These are the activations of a small neural network, seen along a few directions. Each row is one input.
Each table varies a few parts of the input and shows all the possible inputs, shuffled.
A made-up example of a description, with smaller parts first: line(4) and (point or ring(11) or (values(2) and ring(8))).
Shared parts are said once, and a part with two or three values counts as separate values.

Other details of the inputs vary at random and push rows far along two fixed directions, the same in every table; ignore that.

A family of inputs:
x1: [-3 -5  4 -8  5 -1  0 -3  2  4 -2  1]
x2: [ -7  -4   4   8  -1  16  -2  -6   1  11 -13  -1]
x3: [ 2  6 -1 -7 -1  3 -4  4  2  2  7  0]
x4: [-2  3 -2 -4 -3  3 -2  1  5  2  7  4]
x5: [ 1  1 -3 -7 -7  4  0  3  1  0  3  3]
x6: [ -6  -3   4   8  -1  18   0  -8   0  10 -10  -1]
x7: [ 0  5 -1 -4 -3  2 -2  3  4  3  8  2]
x8: [ 1  1  1 -7  5  3  2 -2 -2  6  3 -5]
x9: [ 24  13 -10  30  16 -21  17 -10  -1 -17 -12   5]
x10: [ 1 -1  3 -9  5 -2 -1  0  1  7 -2 -4]
x11: [-3  0  2 -7 -1  0 -6  3  6 -1  1  6]
x12: [-2  4 -2 -6 -1  1 -4  5  5  3  4  1]
x13: [-6 -3  5  9 -2 17  0 -8  0 12 -8  0]
x14: [ 0 -6  3 -8  1  0  2  0  1  5 -4 -1]
x15: [ -7   1   2   8  -6  17  -8  -1   5   7 -10   4]
x16: [-36 -23  20  29 -11 -22 -17  11 -41 -34  20 -43]
x17: [ 0 -4 -1 -7 -2  3  6 -3 -3  4  0 -1]
x18: [ 2  2 -3 -5 -7  2 -2  2  0  3  5  4]
x19: [-2 -7  4 -8  4  0  1 -1  2  4 -3  0]
x20: [ -6  -6   5   7  -1  14  -4  -6   3  11 -14  -1]
x21: [ 1 -2 -1 -7  3  0  0 -1 -2  7  0 -3]
x22: [ 23  17 -13  30  12 -22   9  -2   3 -23 -13   8]
x23: [ 0 -5 -2 -8  0  0  2 -2 -3  6 -2 -1]
x24: [ 19  14 -10  30  13 -20  12  -2   6 -26 -13  12]
x25: [-30 -23  19  29 -14 -26 -21  13 -42 -31  18 -47]
x26: [-29 -16  16  32 -21 -22 -23  18 -42 -35  28 -42]
x27: [-3 -5  2 -7  4  2  3 -1  0  4 -1  1]
x28: [ 2  4  1 -8 -1 -1 -7  6  5  2  1  0]
x29: [ 19  14 -11  31  12 -24   9  -5   9 -25 -15   9]
x30: [-2 -1  2 -7 -2  1 -5  5  6 -1  0  5]
x31: [-3 -3  2 -7  5  4  4 -5 -1  3  3  1]
x32: [ 1  1  3 -6  3  1  3 -2 -2  8  5 -3]
x33: [ 0 -6  1 -9 -2 -1  2 -2  0  5 -5 -1]
x34: [-2  2 -3 -5 -2  4 -2  1  5  0  6  2]
x35: [-1 -5  0 -7 -2  1  4 -1 -2  5 -3 -1]
x36: [-1  1  1 -5 -3  4  0  3  3  0  7  6]
x37: [ 1  1 -1 -6 -5  5  0  5  2 -1  4  4]
x38: [ 1 -1  1 -7 -5  1 -4  6  4  0 -1  4]
x39: [-3 -2  0 -4  2  2  4 -5  1  7  4 -1]
x40: [-3 -3  3 -6  3  3  4 -5 -1  5  4  2]
x41: [ 0 -4  3 -5  0  3  6 -2 -2  6  2  1]
x42: [-1 -3  2 -7  4 -2 -1 -1  3  7 -1 -4]
x43: [ 2 -1 -2 -7  3  3  2 -2 -3  6  3 -4]
x44: [-1 -5  2 -7  1  2  4  0 -1  5 -2  0]
x45: [ 23  13 -10  29   7 -23  11  -3   5 -25 -18  10]
x46: [ 24  11 -11  30  13 -21  19 -11  -2 -17 -14   6]
x47: [-1  1  0 -6 -1  6 -1  3  3 -1  6  5]
x48: [-3 -3 -1 -6  4  4  4 -5  1  5  3 -2]
x49: [ 3  4 -4 -7 -3  3 -4  4  1  2  6  1]
x50: [ 24  15 -14  30   9 -19  12  -5   1 -24 -12   9]
x51: [-2  3  1 -5 -2  3 -2  1  3  0  7  7]
x52: [-4  1  0 -7  0  2 -4  3  4 -1  3  6]
x53: [ 20  10  -7  31  17 -20  20 -10   1 -20 -12   8]
x54: [ 0 -3  1 -6 -3  2  6 -3 -3  6  1  0]
x55: [-2 -4  2 -6  4  5  5 -3 -1  3  3  0]
x56: [ 0  0 -2 -7 -7  2 -2  4  2  1  0  4]
x57: [-1  0  0 -6  4  3  3 -3  0  6  4 -4]
x58: [-2  2  0 -6 -1  5 -3  2  3 -2  6  5]
x59: [-3 -5  1 -7  3 -1  0 -3  4  6 -2 -2]
x60: [ 2 -4 -2 -7  0  3  3 -4 -4  6  1 -2]
x61: [ 1  5 -1 -7  0  1 -5  6  3  3  3  1]
x62: [-4  1 -2 -5 -2  2 -4  3  6  1  3  3]
x63: [ 1  1  0 -5 -6  4  0  4  2  1  5  5]
x64: [-1  3  0 -7 -1 -1 -7  5  7  2  2  1]
x65: [-2 -1  0 -6  5  0  2 -1  1  7  0 -4]
x66: [ 2  7  0 -6 -2  2 -3  4  2  3  8  2]
x67: [ 0  0  0 -6 -4  3 -2  6  3  0  1  4]
x68: [ 1 -6  0 -9  0 -2  0 -2 -1  6 -4 -1]
x69: [ 2 -1 -2 -8 -6 -1 -6  4  2  2 -1  3]
x70: [ 0  0  2 -8  5  0  1  0 -1  7  0 -4]
x71: [ -6   0   4   7  -6  15 -10  -1   7   6 -12   3]
x72: [-6  2  2  9 -6 19 -6 -3  4  6 -7  3]
x73: [ 3  2 -2 -8 -3 -1 -8  5  3  2  1  2]
x74: [-6  2  3 10 -8 18 -6 -3  3  8 -5  5]
x75: [ 1  0 -4 -7 -5  1 -4  4  1  2  1  4]
x76: [ 1  2 -2 -5 -9  3  0  2  1  2  4  5]
x77: [ 0  5 -2 -5 -1  3 -3  3  4  2  7  1]
x78: [-1  0  1 -5  3  1  4 -3  0  8  5 -3]
x79: [-4 -4  0 -6  4  1  2 -3  2  6  0 -2]
x80: [ 0 -4  1 -7  1  4  6 -1 -2  4  1 -1]
Description of these inputs: values(2) and line(4) and (point or ring(9)).
Changing only the line(4) part turns x79 into x59. The same change can be made to x2. Which row results?
> x20
Changing only the line(4) part turns x35 into x33. The same change can be made to x75. Which row results?
> x69
Which other rows does x20 become when the values(2) part takes its other values? List them by row number.
> x71
List by row number the other rows that have the line(4) part and the values(2) part in common with x32.
> x9, x13, x39, x40, x41, x46, x53, x54, x78
Which other rows does x37 become when the ring(9) part takes its other values? List them by row number.
> x3, x5, x34, x47, x49, x50, x58, x77
Which other rows does x58 become when the line(4) part takes its other values? List them by row number.
> x11, x51, x52

A family of inputs:
x81: [ -4   1  -3 -19   0  12   0  -2   2  19  11  -6]
x82: [ -7  -7   4 -46 -15  35  -5   5   6  29   9   8]
x83: [ -7  -7  -3  18   5 -20  -5  -2 -14 -19  -1 -14]
x84: [  0 -11   7 -21  -6   9   5  -4   0  16   6   3]
x85: [ -5  -7   7  17  -1 -20   1   7 -14 -22  -8 -11]
x86: [-14  -5   7 -20  -6  47  -8 -12  15  49 -15   4]
x87: [ -6  -3  -3  19   1 -22  -4  -2 -10 -16  -1 -20]
x88: [ -5   0  -1 -15 -10  14  -6   1   2  14  12  11]
x89: [ -2  -6   8  16  -2 -19  -2   2 -15 -23  -7 -12]
x90: [  1   0   2  20  -7 -16   4   1 -20 -15   0 -16]
x91: [ -4  -6   5  20  -4 -15   9   3 -18 -21  -1  -9]
x92: [ 51  41 -25  38  34 -21  40 -17  31 -19 -30  44]
x93: [  0   0  -1 -21  -9  11 -10   9   4  15  -3  -2]
x94: [ -4   4   1  24  -7 -20 -11   5  -6 -18   3 -11]
x95: [ 51  30 -36  -7  33   3  38 -29  39  18 -32  52]
x96: [-10  -8  -2  21   1 -16   8  -3 -13 -21   4 -11]
x97: [-11  -9   0  18   4 -21   1   0  -8 -22  -2 -13]
x98: [  0  -1   4  17  -4 -21  -3   4 -16 -16  -7 -18]
x99: [ -4  -4   0 -19  -9  17   2   9   1  10   3   6]
x100: [ -4  -6   0 -20  -9  13 -12   4  10   7   1   5]
x101: [ -2   0   7 -19   2  17   1   0   4  12  14   0]
x102: [ -8  -7  -1 -19  -9  12  -9   9  11   8   0   7]
x103: [ -6  -4  -1 -22   7   9  -9   1   3  15   6  -1]
x104: [ -5  -3   4  17   8 -17  -4   0  -9 -23   2 -16]
x105: [  3   3  -2  23  -9 -10   0   7 -18 -18   2 -16]
x106: [ -8  -1   3  26  -8 -13   1   4  -9 -23   8  -3]
x107: [  1  -7   3 -19  -9   7   3  -2  -1  23   6  -2]
x108: [  0 -11   3 -19  -5   8   2  -3  -4  20   7   4]
x109: [ -4   4  -1 -15 -14  12  -6   1   5  17  11   5]
x110: [ 55  32 -27  33  31 -22  34 -10  30 -22 -46  39]
x111: [ -5  -4  -2  25  -9  -9   1   7 -10 -25   4  -6]
x112: [ -4   6   3  25   0 -12  -2   3 -16 -19  11  -7]
x113: [  0  -4   2  20  -4 -14   4   1 -24 -18   1 -10]
x114: [  0  -7   4 -22  -5   1  -4   1   4  22   0  -4]
x115: [ -2  -4   3 -23  -7  13  -8   7   4   8  -3   3]
x116: [ -1   0  -6 -15 -15  16  -6   4   5  15   8   1]
x117: [ -9  -4   2  18   9 -18  -1   4  -8 -22   1 -14]
x118: [ -1  -2   0  24 -10  -8  -2   2 -11 -27   5  -8]
x119: [ -2 -12   8 -24  -3   4  -3  -1   5  15   0   1]
x120: [ -8  -3   1  21   6 -13   6   1 -13 -21   8 -13]
x121: [-15  -9  13   2  -3  35  -6 -13   6  23 -16   0]
x122: [ -3   2  -1  20   6 -19  -6   2 -10 -16   2 -22]
x123: [ -2  -1  -4 -18 -11  10 -13   7  10  14   1   0]
x124: [ -6  -1   3 -17 -11  14  -4  -1   6   9  11  10]
x125: [ -1  -4  -1 -22  -5  13 -10   9   0  12  -2   4]
x126: [ -1   4   3 -17   0  14   0   2   3  19  14  -6]
x127: [ -7  -3   8 -21   6  10  -4   7   9  13   6   0]
x128: [ -2   1   3 -18   4  16  -1   2  -1  16  15   1]
x129: [ -3  10   2  25  -3 -14  -1   3 -12 -16  11 -13]
x130: [ -1  -2  -5  25  -8  -8  -4   4 -16 -22   6  -7]
x131: [ 41  27 -20  16  33  26  35 -32  50  28 -58  53]
x132: [ -3  -6   3 -24  -3   7  -6   3  -3  15  -4   3]
x133: [ -9  -2   5  23  -5 -19  -7   7  -4 -23   2  -4]
x134: [ -4 -12   8  19   0 -24   2   5 -11 -17  -4 -12]
x135: [ -2   3   4 -20   4   9  -8   6   8  19   7  -7]
x136: [ 59  35 -33  -6  26  10  34 -17  37  15 -35  55]
x137: [-11   0   6 -20   0   8  -7   7  11  12   6   7]
x138: [ -6  -3   1 -21   2  15   1  -4   3  11  11   0]
x139: [ -7   2   3 -19   1   8 -12   5   5  14   8   6]
x140: [ -6   6   3 -19  -3   6 -11   5   9  18   7   0]
x141: [ 54  37 -24  36  30 -26  28 -20  36 -23 -38  44]
x142: [ -6   4   9  20   2 -17  -8   4  -7 -24   4  -9]
x143: [ -1   1   5  21  10 -16  -6   6 -12 -19   5 -15]
x144: [ -9  -9   0 -25   0   7  -4  -5   7  11   1   0]
x145: [ -7   3   6 -18  -4  14  -2   0   5  11  13   7]
x146: [ -5  -1  -5  21  -2 -17   4  -5 -15 -15   5 -18]
x147: [ -1  -4   6  18  -5 -13   6  -1 -19 -23   0 -11]
x148: [ -3 -11   6  22  -3 -19  10   1 -15 -17   3 -10]
x149: [ -6  -1   6 -18   3  15   4   5   5  13  13   1]
x150: [ -1   1  10  19   9 -15  -4   4  -8 -23   5 -16]
x151: [ -6  -2   1 -18  -7   8 -14   4   7  13   6  10]
x152: [-15  -8   8   3  -2  34  -8 -12   1  27 -15   1]
x153: [ -1 -11   4 -22  -2   3  -5   1   0  19   0   2]
x154: [ -2  -4  -3  22  -5 -14 -12   7 -11 -23  -1  -9]
x155: [ -8  -8  -1 -22  -3  12   3  -8   2  11   8   2]
x156: [ -5  -3  -3 -20   3  14  -1  -2  -2  15  12   1]
Describe the family of inputs behind these rows.
> line(4) and (point or (values(2) and ring(9)))
Changing only the line(4) part turns x151 into x141. The same change can be made to x128. Which row results?
> x101
Changing only the line(4) part turns x90 into x91. The same change can be made to x81. Which row results?
> x120
Which other rows does x107 become when the values(2) part takes its other values? List them by row number.
> x114
Which other rows does x108 become when the ring(9) part takes its other values? List them by row number.
> x88, x95, x112, x113, x128, x130, x136, x156

A family of inputs:
x157: [-44 -25  21   0 -24  14 -20   8 -30  -1  27 -33]
x158: [  0  -1  -1  19   5 -26   0   1  -9 -21   1 -13]
x159: [  2   2  -1  21   4 -18  10  -3 -13 -23   8  -9]
x160: [ 20  13 -10  -4  19  -6  15  -7  13   6  -8  12]
x161: [ 21  12  -9   7   6   5  14 -10  14   7 -20  19]
x162: [-34 -22  17 -17 -23  24 -18   7 -20  17  21 -19]
x163: [18 12 -9 -2 18 -4 16 -8 12  3 -3 10]
x164: [ 16   7  -8   6   8   2  10  -7  15   3 -22  20]
x165: [  6   1  -2  22   2 -20   8  -1 -16 -22   7  -8]
x166: [-14  -8   7  36  -3 -18 -10   1 -17 -24  -2 -23]
x167: [ 23   9 -14  -6  10  -8  13  -5  12   0 -13  16]
x168: [  4  14  -4  23  -7  -3  -9   8   4 -19  -1   7]
x169: [ 3  4  0 22  9  0  6 -7  0 -6 -7 -3]
x170: [ -4  -9   0 -51  -5  19  -3   5  13  31   5  13]
x171: [ 20   9 -11   4   8   4  10  -9  15   4 -23  19]
x172: [-16 -14  11 -38  -6   9 -14   9   0  18  12  -6]
x173: [ 15   8  -4   5  13   1   6  -8  17   4 -22  16]
x174: [ -9  -2   3 -38   0  34  -5  -4  15  42   0   9]
x175: [-15   1   6  36 -17 -29 -20  22 -25 -48  24 -25]
x176: [-14 -13   7 -45 -16  19  -7   7  -2  28  18  -3]
Describe the family of inputs behind these rows.
> values(2) and (point or ring(9))
Changing only the values(2) part turns x168 into x175. The same change can be made to x174. Which row results?
> x160
